A small network was shown many inputs. Here are its activations along a few directions, one row for each input.
Each table varies a few parts of the input and shows all the possible inputs, shuffled.
Descriptions start from the smaller parts, as in this example, which fits no table here: values(3) and (point or line(9) or (line(4) and ring(8))).
Shared parts are said once, and a part with two or three values counts as separate values.

Other details of the inputs shift rows strongly along three fixed directions, in all tables alike. That doesn't count.

Table:
r1: [  4 -27   1  -7  -2   8  27  -9  18   2  33 -33]
r2: [-18  28 -24 -77 -29  29   8  -9  30  40 -20  41]
r3: [ 12 -24   2 -14  -9  14  39  -9  27  13  37 -34]
r4: [-38   1 -10  -7 -58  26  24  16   3  11  37   0]
r5: [ -7  47   6 -10  -4   9 -42  17  -3  -1 -58  64]
r6: [  3 -10  -9  34  -3 -18 -19   3 -20 -13   7 -18]
r7: [-21  23  -7 -69 -42  42  26 -11  25  -5 -13  40]
r8: [ 11  -1  16  36  38 -21 -29   3 -32  -5  -1   0]
r9: [ -3 -10  15  12  15 -35  14 -18  -7  -3  20 -35]
r10: [ 11   5  13  38  17 -14 -25  18 -33  10   7  13]
r11: [  8 -31   3   0 -19  10  44 -23  14  14  26 -40]
r12: [ -8  32 -10 -47 -42  24  16 -26   7 -12 -30  39]
r13: [ 18  -6   3 -51  28   1  40 -47  53 -31 -14  -8]
r14: [  7 -22   0  30   3  -1   8  -8  -9  -1  16 -29]
r15: [  7 -25  -5  17  -3 -17  -1  -3  -8  -8  18 -29]
r16: [-29   8  -8   4 -40  18  19  25  -3   9  25  -4]
r17: [  5  -8 -18  -3  40 -15 -28   1   5  19  -7   2]
r18: [ 34  -5   4 -40  53   3   7 -28  32 -29 -36   0]
r19: [ 12 -23   0  18  19 -10 -13  -3 -10 -13   5 -22]
r20: [ -5  -8  -6  25   6 -21   9   8   2 -15  24 -34]
r21: [ 17 -12  -5  27  30 -26 -21   5 -16 -23   7 -17]
r22: [-14  57   1 -22 -15  -3 -45   3  -3 -14 -59  71]
r23: [-34   3  -9  -5 -56  30  24  19   4  16  37  -1]
r24: [-12  12 -11  22 -22   9 -25  36 -33   3   9  17]
r25: [-21 -18  -1  -8 -22   5  43   0  17   5  35 -40]
r26: [ 13 -29   0  -7   2   3  25  -2  18   7  23 -38]
r27: [ 18  -7  16  34  40 -21 -24   2 -27  -2  -2   1]
r28: [  6 -35   2   2  -7   0  26 -17  10   7  17 -44]
r29: [-31  34  11 -66 -41  22  33 -19   8   8 -26  42]
r30: [  5   0  16  28  27 -18  -4   6 -15   1  -2  -3]
r31: [-31  -4 -10   3 -68  22  21   1 -13  17  25  -7]
r32: [ 32 -15   8 -49  23  12  37 -49  42 -10 -33 -14]
r33: [  6 -19   2 -10 -12  15  45  -9  31  13  38 -35]
r34: [-17  11 -18  20 -30  -1 -27  36 -25  -8   9  18]
r35: [-35   4   9   5 -45   4  11  13 -10  25  12   1]
r36: [-33   1   9  -7 -57  10  28  12   0  34  18   1]
r37: [ 10 -34   3 -17 -19  11  38 -16  19  16  25 -38]
r38: [-21  31   3  50  -4 -10 -63  36 -67  -2  -2  41]
r39: [ -4 -16  17  18  16 -18  14  -5 -10   6  13 -24]
r40: [ -3  15 -14  27 -21  13 -27  43 -23   8  12  12]
r41: [ 19  -5  -3  22  13  -1  -9  17 -12   2  11 -10]
r42: [ 20 -17  -1  33  32 -11 -26   6 -15 -15  -2 -17]
r43: [  0  34  -6 -25  -6  31  -1   3  14 -13 -21  43]
r44: [  1  -1  13  42  31 -32 -47  10 -13  -8 -16  -5]
r45: [-30  -9  -9  -6 -66  21  18   6  -9  18  21  -8]
r46: [ 23   5  23 -28  52 -12 -11 -33  34 -17 -57  13]
r47: [ 27 -13  -1  39  23  -7 -16   5 -10  -3   1 -19]
r48: [  5  29  -6 -33  -8  26  -5   5  -2  -6 -29  43]
r49: [ -6   2  -7  18 -47  23  14  10 -13  21  22   2]
r50: [-19  23 -29  25  13  -9 -67  36 -29  17 -15  46]
r51: [-13  31 -12 -56 -37  26  13  -8  18 -16 -15  47]
r52: [ 32  -8  24 -31  44 -11  12 -37  45  -1 -40  -5]
r53: [ 10  -5   0  28  29  -6   3  12   2 -10  11 -24]
r54: [ 10  -2  16  30  24 -18  -8   7  -3   6  -6  -5]
r55: [ 13 -19  20  15  25 -18  24  -8   2  11  14 -28]
r56: [ -7 -28  -4  -4 -15   2  20   5   8   3  28 -32]
r57: [ 49  -1   6 -22  57   2  -4 -28  22 -23 -42   5]
r58: [ -5  19 -12  43 -10  10 -42  43 -33  -3  15  21]
r59: [ -2   0  14  42  39 -33 -33   4 -21 -13 -12 -11]
r60: [ 10   3  -2  30  16  -2   2  21   1  -3  13 -18]
r61: [-10  61   4 -29  -8   4 -37  -5 -29 -16 -45  76]
r62: [ -9 -17  16  -7 -11 -28  31 -23  14   8  20 -37]
r63: [ 27  -5 -14 -31  82 -37 -24 -35  32 -20 -51  26]
r64: [ 19  -8 -10 -49  69 -18 -11 -38  38  -8 -46  22]
r65: [-18  13 -13  23 -25   6 -29  36 -37  -2   9  18]
Each input here is: line(5) and (point or line(4) or line(8)).
Changing only the line(5) part turns r49 into r11. The same change can be made to r57. Which row results?
Answer: r37
Changing only the line(5) part turns r65 into r41. The same change can be made to r7. Which row results?
Answer: r3
Change only the line(8) part in r14. List by row number the other rows that result.
Answer: r1, r16, r18, r23, r24, r28, r42
A walk changes only the line(5) part. It starts at r62 and steps to r59. List the rest of the walk in order.
Answer: r35, r36, r54
Change only the line(4) part in r22. List by row number the other rows that result.
Answer: r9, r61, r62
